These are the activations of a small neural network, seen along a few directions. Each row is one input.
Each table varies a few parts of the input and shows all the possible inputs, shuffled.
A made-up example of a description, with smaller parts first: values(3) and (point or ring(11) or (line(6) and ring(8))).
Shared parts are said once, and a part with two or three values counts as separate values.

Other details of the inputs vary at random and push rows far along two fixed directions, the same in every table; ignore that.

A family of inputs:
x1: [-13  26  28 -48 -25 -17 -30 -12 -18  -1   6 -29 -37]
x2: [ -5  12 -56  -4  -4 -19 -27 -11 -39   0  58 -59 -33]
x3: [ -6  15 -33   7 -13 -36 -46 -20 -38 -17  68 -49 -26]
x4: [  5  -1  39 -28 -25   5  46  19  -1  24  24  28 -37]
x5: [ 15   7  28  -8 -11  17   9  22   8  11 -57  35  14]
x6: [ 16  -3  35 -21 -21  -4  15  23  11   6 -62  25  16]
x7: [-12 -73   7  50  -3   7  37  57  12  -4  32  37  38]
x8: [ -3 -25 -38  28   2  19   2  13   6 -23   4  10   8]
x9: [  3  53 -33  25  14  -3 -23 -14 -39  17  55 -59  -5]
x10: [ 11   0  35 -37   2  -1  -6  -8  -1 -23 -25  32 -37]
x11: [ -3  -4  29 -17  19   1  27 -11  26   2 -52  43  -3]
x12: [  3  38  36 -44 -13  -5 -20 -15 -20  -6 -25   3 -79]
x13: [-14  20 -21 -11   9  -4 -55 -22 -38  -4  81 -41  -2]
x14: [  7 -45  -6  35   4  16  -9  15  17 -12  10  31  81]
x15: [-10  -7  -8  22  23   9  23  -6   7 -11  -1  14  44]
x16: [ -8  33  28 -17   2   9  24  -9   3  12 -49   9 -22]
x17: [  7  -4  41 -11 -18  19  -1  13  16   9 -52  35  12]
x18: [ -5  36  -5 -22  12  -4  -8 -13   5  29  -2 -21 -53]
x19: [ -9  40  28 -47  -7 -30   8 -25  -3  25 -38 -13 -60]
x20: [-18 -16  -7  31 -12  14 -26   8  10 -27  23   7  38]
x21: [ 16 -14 -18  22  11   8  -8  15  -7   1  15  15  61]
x22: [ 12  47  -6 -11  28  -5  -9 -20 -36  15  35 -40 -11]
x23: [  4 -52 -29  48   1  27  15  11  31 -15 -12  18  30]
x24: [-19  16 -36  31   0 -21  -3 -13 -20   2  43 -48  24]
x25: [  5  30  21 -57  24  -6   5 -19   6  29 -21  -5 -61]
x26: [  2 -13  23 -17  -4 -10  28  10  48   1 -55  19 -12]
x27: [-15 -24 -25  61   8   6  12   4  35 -14  -8  29  50]
x28: [ 10   3  20  10  -4  -7  25  12  14 -10 -32  -2  24]
x29: [  4 -45 -35  33  -8   0   7   2  15 -10  12 -16  21]
x30: [  4 -34 -34  13  16  16   6   7   3 -25  13  16  17]
x31: [ 17 -16  17 -35  12  16  18 -13   8   9 -34  12 -38]
x32: [  0  -1 -24  19 -18 -17 -36   0 -18  10  48 -36  36]
Each input here is: values(2) or (values(3) and ring(10)).
A walk changes only the ring(10) part. It starts at x29 and steps to x2. List the rest of the walk in order.
> x3, x1, x32, x6, x28, x24, x19, x26
Change only the ring(10) part in x9. List by row number the other rows that result.
> x5, x8, x12, x16, x17, x18, x20, x23, x27

A family of inputs:
x33: [ 12  -5  42 -70 -19  11   1 -11  23  -8 -81  14 -56]
x34: [ -9 -57  -1  31   0 -12  49  14  60 -31 -35  53  24]
x35: [ -3 -25  30   0 -36  -8  -4  22  30 -14 -24  40  19]
x36: [ 13  -4 -13 -21 -13 -12  -9  14 -42  31  32 -32 -40]
x37: [  4  25  75 -64 -25   6   2   4   6  -3 -56  52 -49]
x38: [-10   5  -2  16  -5  -7 -19   3 -20 -15  74 -17  20]
x39: [-13 -15  -8  36  -4   6  39  14  44 -18 -69  29  75]
x40: [ 16 -32  -9   5 -19  12  17  29  15  17   5  10 -13]
x41: [  7  43  -7 -19  24  -3 -24 -36 -24  43  18 -28   0]
x42: [  9 -33 -40  38   4  11  -1  24 -30  -7  59   0  27]
x43: [-15 -26 -45  51  23 -10  17  -5  12 -31  48  16  23]
x44: [  2  15  30 -53 -22 -24  -2  -2 -39  20  21 -33 -42]
x45: [ 20  18  35 -58  -8  22  21   8 -11  27 -25  22 -79]
x46: [  7  15 -20 -22  21 -10 -24 -27 -26 -15  22 -26 -43]
x47: [ 15   5  29 -64  -2 -17  -2 -18   4  -2 -56  -6 -71]
x48: [-20 -65   8  37  -3  15  51  27  61  -7 -25  40  18]
x49: [ -5   7  -3  24   0   5  28   4  32  -7 -66  13  45]
x50: [ -1  22  12 -32  -4  -8  -8  -7 -53   5  53 -28 -27]
x51: [-26 -30 -40  54  21  16  15   4   8  -6  64  -3  11]
x52: [-11 -11  -3  18 -20 -23 -18  12  -4  -6  62 -27  26]
x53: [ 10 -24   8  23  22  19  20  14  46  -4 -50  51  76]
x54: [  4  51  -9 -24  41  -7 -26 -10 -21  32  15 -34  -3]
x55: [ 17  40  39  -9  -2   4  19  -8  10   7 -80   3 -12]
x56: [ -2  -7 -45   8   8  17 -35 -19 -13 -29  42 -21   4]
x57: [-18   0 -25  27  -2   8 -49  -3 -29 -14  49  -7  10]
x58: [  8  62  16 -45  24  -4 -18 -49 -37  50   4 -30 -33]
x59: [-11 -35  23   9 -26   7 -17  19  22 -16 -40  35  14]
x60: [ -2  29 -37  49   6  -8 -10 -14  -6   5  20 -43  41]
x61: [  0  31 -41  56  15  -4 -15  -5 -17  -4  19 -40  36]
Describe the family of inputs behind these rows.
> line(4) or line(5) or (values(2) and ring(10))
Which of the alternatives is x41?
> line(4)
Change only the ring(10) part in x51. List by row number the other rows that result.
> x37, x38, x42, x43, x45, x46, x50, x56, x57
A walk changes only the line(4) part. It starts at x54 and steps to x53. List the rest of the walk in order.
> x41, x58
